Each row below holds a small network's activations on one input, seen along a few directions.
In each table, some parts of the input vary, and every possible input appears once, in random order.
Descriptions start from the smaller parts, as in this example, which fits no table here: ring(8) and (point or line(9) or (values(3) and line(4))).
Shared parts are said once, and a part with two or three values counts as separate values.
(in the rows, 128 means zero)

Other details of the inputs vary at random and push rows far along three fixed directions, the same in every table; ignore that.

A family of inputs:
x1: [184 172 150  75  98 125 131 252 220  67  96]
x2: [100 140 166 124 135 116 137  87 132 146 148]
x3: [138 109 106 120 138 124 132 153 126 127 165]
x4: [140 132 110 137 126 138 135 143 128 110 169]
x5: [134 136 138 136 130 129 136 122 122 106 178]
x6: [140 109  80 129 113 137 110 138 121 145  81]
x7: [ 77 135 147 115 134  96 163 108 119 148 146]
x8: [113 147 122 137 130 139 113 155 111 115 146]
x9: [153 133 131 133 136 144 121 126 136 117 167]
x10: [151 112 132 124 143 127 122 135 134 137 162]
x11: [145 117 139 129 152 131 111 142 104 132 128]
x12: [138 134 133 142 132 142 113 137 102 101 135]
x13: [116 149 156 135 147 139 109 131 112 119 153]
x14: [ 94 158 167 127 116 114 154  73 143 143 124]
x15: [ 80 130 135 124 128 109 143 115 105 150 117]
x16: [131 154 215  54 100  76 192 189 220 107  54]
x17: [ 96 138 130 121 142 125 125 153  99 118 153]
x18: [152  91  75 140 123 136 112 118 138 154  94]
x19: [ 85 141 182 128 122 112 145  79 127 146  99]
x20: [113 122 173 133 127 108 169  62 130 133  97]
x21: [137 113 106 129 139 130 136 146 110 103 144]
x22: [132 134 121 140 132 142 125 148  99 105 132]
x23: [176 109  76 136 102 159  87 115 171 152 109]
x24: [128 131  63 124  98 139 104 137 156 147 111]
x25: [125 149 115 137 126 137 104 128 131 123 168]
x26: [105 123 144 121 156 121 119 152 106 141 148]
x27: [129 107 135 120 152 117 142 138 123 136 170]
x28: [124 112 144 124 161 121 129 146  92 131 138]
x29: [115 129 155 125 153 124 111 141 109 140 148]
x30: [144 112  64 129  96 140 122 128 152 137 114]
x31: [130 121  84 153  87 136 146  83 140 136  73]
x32: [145 122  93 125 113 139  91 127 161 167 113]
x33: [145 122 145 133 150 141 106 133 109 120 130]
x34: [138 129 140 143 141 130 136 122 107  93 158]
x35: [155 127 134 140 146 143 122 123 122 106 145]
x36: [139 104 108 140 107 122 134  75 144 162  69]
x37: [ 96 113 145 124 120  92 187  84 118 135  94]
x38: [144 135 141 139 145 148 110 132 107 111 133]
x39: [109 143 105 148  83 138 109  89 140 145  78]
x40: [126 123 115 125 138 134 125 153  95 110 132]
Each input here is: ring(5) and ring(8).
Changing only the ring(5) part turns x26 into x28. The same change can be made to x39. Which row results? -> x12
Change only the ring(8) part in x32. List by row number the other rows that result. -> x1, x2, x7, x14, x16, x24, x25
Change only the ring(5) part in x30. List by row number the other rows that result. -> x17, x21, x24, x40
Start at x10 and move only the ring(8) part, one step at a time. The first step leads to x27. Which rows follow, in order? -> x3, x30, x4, x5, x9, x23

A family of inputs:
x41: [123 128 122 126 126 122 133 146 126 129 124]
x42: [121 150 147 128 128 137  98 131 131 129 119]
x43: [123 135 124 122 118 130 127 137 135 124 135]
x44: [136 123 131 124 127 131 132 146 118 117 122]
x45: [104 152 155 117 127 127 115 138 134 137 115]
x46: [141 131 136 125 121 131 124 126 140 128 136]
x47: [125 136 126 123 117 131 130 138 134 128 136]
x48: [128 119 155 121 129 116 150 130 126 127 112]
x49: [136 138 132 129 115 134 125 129 133 119 135]
x50: [112 137 132 122 133 129 102 150 119 142 112]
x51: [134 113 128 122 134 124 127 135 127 122 119]
x52: [127 120 116 117 136 119 124 139 133 131 128]
x53: [148 127 132 126 137 131 130 125 133 123 124]
x54: [125 130 124 118 130 126 126 132 146 130 136]
x55: [128 127 119 127 124 124 128 146 123 132 127]
x56: [114 142 134 117 121 121 141 130 141 120 127]
x57: [129 119 143 121 134 121 146 132 129 127 114]
x58: [131 121 125 151 168 144  99 127  84 130 220]
x59: [131 140 127 128 122 133 122 126 139 112 133]
x60: [140 133 130 136 130 135 131 131 128 115 121]
x61: [131 119 119 129 129 129 125 139 121 115 119]
x62: [150 116 103 137 119 138 109 115 141 131 105]
x63: [136 123 131 128 128 130 131 148 120 118 121]
x64: [134 127  98 125 116 135 118 119 154 151 116]
x65: [132 134 150 127 123 124 138 123 146 126 129]
x66: [127 131 127 123 129 128 131 135 145 137 136]
x67: [146 104  37 158 127 167  78 113 104 156 128]
x68: [144 131 130 138 125 135 125 132 123 118 124]
x69: [138 132 134 129 128 132 127 126 146 128 134]
x70: [124 129 118 117 131 121 129 149 128 119 127]
x71: [146 125 134 132 136 132 130 127 134 124 123]
x72: [128 144 148 132 135 137 102 134 121 125 107]
x73: [136 140 135 133 122 134 126 138 138 115 136]
x74: [144 131 133 133 123 135 129 131 123 115 123]
x75: [144 134 123 132 132 136 127 129 126 115 124]
x76: [130 123 121 115 136 119 132 139 133 136 127]
x77: [138 133 127 131 130 133 127 128 128 108 121]
x78: [129 123 122 124 131 129 129 138 122 113 117]
x79: [132 135 147 134 125 127 143 127 128 113 115]
x80: [138 130 129 134 127 131 125 129 127 108 121]
x81: [126 127 126 120 127 123 124 133 145 130 137]
x82: [126 122 133 123 124 126 137 136 120 116 115]
x83: [128 126 118 122 124 125 128 146 122 130 128]
x84: [130 119 127 117 128 120 130 142 128 137 128]
x85: [118 134 143 124 136 136 106 144 113 132 104]
x86: [132 116 135 148 174 140 112 122  73 124 205]
x87: [148 124 139 132 130 130 128 129 130 126 124]
x88: [130 105  36 156 120 152  75 116 110 158 132]
x89: [127 121 116 146 175 144  95 122  88 121 220]
x90: [119 122 137 114 130 106 139 134 135 128 120]
x91: [121 124 139 119 129 112 144 138 134 135 120]
x92: [139 129 134 124 123 130 121 124 142 124 136]
x93: [138 112 125 122 132 129 125 137 124 126 122]
x94: [122 124 143 117 128 109 145 137 131 137 121]
x95: [136 139 134 134 117 133 125 130 135 121 134]
x96: [139 114 132 122 130 129 130 138 123 129 121]
x97: [ 88 116  84 147  83 119 140  50 125 179  67]
x98: [131 137 128 130 120 130 120 127 138 112 133]
x99: [ 94 127  81 154  87 136 135  56 139 180  84]
x100: [138 118 127 120 138 128 132 135 127 127 120]
x101: [136 129 132 126 126 127 120 123 145 121 135]
x102: [ 86 129 170 140 147 103 169  57  96 133 141]
x103: [116 133 133 120 127 115 147 140 129 127 117]
x104: [124 132 144 115 120 120 140 130 143 135 131]
x105: [128 127 128 118 124 126 125 134 142 133 137]
x106: [121 133 143 121 124 121 142 132 147 135 130]
x107: [127 130 112 121 131 124 130 143 126 129 127]
x108: [131 123 125 130 131 131 134 141 122 120 117]
x109: [127 140 145 124 114 125 135 122 137 113 128]
x110: [141 130 131 132 125 134 126 129 124 112 122]
x111: [114 139 136 119 118 119 139 132 141 119 127]
x112: [130 131 100 136 103 138 117 127 143 146 115]
x113: [148 123 130 135 133 135 123 131 131 125 126]
x114: [ 97 122 158 143 144 114 154  66  90 138 149]
x115: [ 72 139 150 144 134 113 162  78  96 146 157]
x116: [129 146 142 123 121 127 140 122 140 116 127]
x117: [ 79 117 146 133 140 102 157  80  93 152 147]
x118: [134 115 126 120 137 127 128 134 128 122 120]
x119: [133 140 129 133 122 135 128 130 139 119 133]
x120: [142 133 127 125 130 133 122 124 143 128 138]
x121: [131 122 127 131 128 131 133 142 121 120 118]
x122: [137 114 127 128 134 131 128 140 125 129 122]
x123: [129 121 119 122 135 122 129 143 132 137 129]
x124: [129 140 119 120 128 133 127 144 137 125 140]
x125: [124 133 145 120 122 119 140 132 144 137 130]
Changing only one part turns x81 into x51. The same change can be made to x43. Which row results? -> x82
Changing only one part turns x73 into x115. The same change can be made to x42. Which row results? -> x45
Describe the family of inputs behind these rows. -> ring(5) and (point or (values(2) and ring(8)))
Change only the ring(8) part in x89. List by row number the other rows that result. -> x46, x58, x65, x69, x92, x101, x120
Change only the ring(8) part in x73. List by row number the other rows that result. -> x49, x59, x95, x98, x109, x116, x119

A family of inputs:
x126: [112 142 202 101 133  85 186 127 161 122  63]
x127: [180 134 113 103  95 146 100 180 172 135  82]
x128: [156 100  71 145 180 158  50 159 104 137 166]
x129: [176 123  75 159 157 185  73 148 122 134 196]
x130: [167 110  58 140 143 163  63 147  96 106 187]
x131: [ 75 115 149 152 142 109 151  96  77 128 161]
x132: [152 139 166  93 156 125  98 195 144 107 130]
x133: [106 132 146  53 163  82 153 221 190 133 249]
x134: [195 127 117 126  84 142 101 160 190 124  88]
x135: [140 133 192  93 124  90 209 123 156 102  83]
x136: [ 36 133  99  95 133  73 164 113 151 181 230]
x137: [138 173 192 106 154 135 119 192 131  57 207]
x138: [103 124 121 147 136 118 164  60  85 128 157]
x139: [181 106  76 166 147 170  72 158 110 139 196]
x140: [167 131 113 111  99 142 124 171 162 146  81]
x141: [ 75 104 140 135 152 113 137  91  65 173 138]
x142: [ 72 137 139 154 140 128 131  69  89 132 162]
x143: [152 124  47 151 137 171  71 174  90 144 176]
x144: [105 154 188  95 108  92 210 154 141 115  78]
x145: [ 94 152 133 157 136 137 158  79 103 128 165]
x146: [141 110 109 140  84 133 108 114 155 163  74]
x147: [134 122 193  91 130  87 205 125 154 100  76]
x148: [125 145 222 102  93  89 183 125 169 111  82]
x149: [159 121  77 145 157 164  36 144 109 144 175]
x150: [155 122 119 107 126 127  93 161 170 133  65]
x151: [ 90 134 142 167 121 121 144  66  87 134 175]
x152: [ 90 158 151 155 137 135 152  75 100 121 186]
x153: [ 89 105 129 135 155 107 162  80  79 112 147]
x154: [ 93 145 157 151 132 138 125  46 106 147 168]
x155: [172 132 116  98  93 145  94 185 167 138  77]
x156: [109 131 186  87 114  83 195 123 147  88  67]
x157: [151 146 106 109  87 140 113 169 158 124  81]
x158: [154 155 198  99 183 119 114 190 129  79 190]
x159: [ 88 112 131 166 130 112 163  84  90 140 143]
x160: [154 143  96 103  80 144  97 187 165 127  68]
x161: [144 126 183  96 184 117 146 223 103  97 175]
x162: [141 108  77 145  80 139 125  31 151 166  66]
x163: [ 89 123 146 153 155 132 135  60 100 140 161]
x164: [126 127  82 138 108 127 116 118 150 146  58]
x165: [126 141 171 123 185 119 143 152 103 120 175]
x166: [157 140 105 126 101 149 122 157 180 107  87]
x167: [163 103  66 150 117 151 109  75 125 156 122]
x168: [175  83  56 136 163 160  63 147 104 127 163]
x169: [164 111 180 117 162 116 149 208 130  88 168]
x170: [110 157 138 127 105 112 155 100 153 134  77]
x171: [174 108 113  99 108 134 113 151 165 120  77]
x172: [133 133 167  97 170 117 148 231 103  83 162]
x173: [ 90 133 139 149 127 142 122  53 110 164 145]
x174: [147 175 189 110 156 137 124 186 136  55 209]
x175: [ 66 112 112 143 139 115 144  91  70 156 126]
x176: [105  93 129 136 163 113 152  66  83 133 146]
x177: [ 97 104 115 146 150 112 165  75  78 126 150]
x178: [ 98 171 212  97  99 102 180 128 166  94  92]
x179: [ 93 153 201  92 127  79 174 139 153  99  67]
x180: [134 105  78 142  78 137 119  36 145 169  63]
x181: [185 141 113 114 112 142  99 169 187 129  81]
x182: [153 137  65 152 155 165  44 152 104 121 186]
x183: [166 109  57 170 143 167  85 171  99 128 192]
x184: [191 152 125 118  93 160  91 149 205 112 102]
x185: [ 78 108 130 164 139 112 150  81  80 133 155]
x186: [173 119  93  99  97 137 107 174 166  99  75]
x187: [ 87 116  56 145  54 136 109  70 128 204  29]
x188: [142 111  56 149 170 155  52 165  96 122 167]
x189: [130 129 141 125 163 112 169 133  94  92 172]
x190: [133 102  78 125  85 137 113 113 150 177  31]
x191: [ 91 116 133 147 147 122 161  89  72 176 151]
x192: [113 128 215 105 108  81 188 128 158 116  73]
x193: [102 127 128 143 135 118 149  57  83 119 166]
x194: [108 162 190 100 118  88 195 139 162 106  67]
x195: [171 134 102 134  75 139 128 164 178 120  80]
x196: [132 164 188  98 171 116 111 203 117  67 187]
x197: [135 125 107 137  95 149 107  90 172 153  68]
x198: [170  84  63 162 155 166  63 160 110 136 171]
x199: [ 83 131 142 162 119 119 136  73  82 136 170]
x200: [128 136  87 164  74 156 124  27 170 180  73]
x201: [ 98 106  79 137  76 134 115  64 126 212  40]
x202: [108 111 141 168 140 123 162  76  90 158 165]
x203: [150 126 114 123  84 134 110 171 163 120  83]
x204: [185 131 113 120 109 156 110 166 193 118  86]
x205: [ 68 140 134 140 141 117 122  86  89 150 132]
x206: [ 61 119 141 131 149 108 146 109  59 145 145]
x207: [136 153 180 108 173 129 130 198 127  55 190]
Changing only one part turns x136 into x133. The same change can be made to x193. Which row results? -> x162
Changing only one part turns x184 into x174. The same change can be made to x155. Which row results? -> x160
Describe the family of inputs behind these rows. -> values(2) and (point or (values(5) and ring(8)))
Change only the values(5) part in x191. List by row number the other rows that result. -> x129, x135, x165, x202
Change only the ring(8) part in x160. List by row number the other rows that result. -> x143, x144, x157, x172, x175, x187, x206
Change only the values(2) part in x163. List by row number the other rows that result. -> x207
Change only the values(2) part in x129. List by row number the other rows that result. -> x145
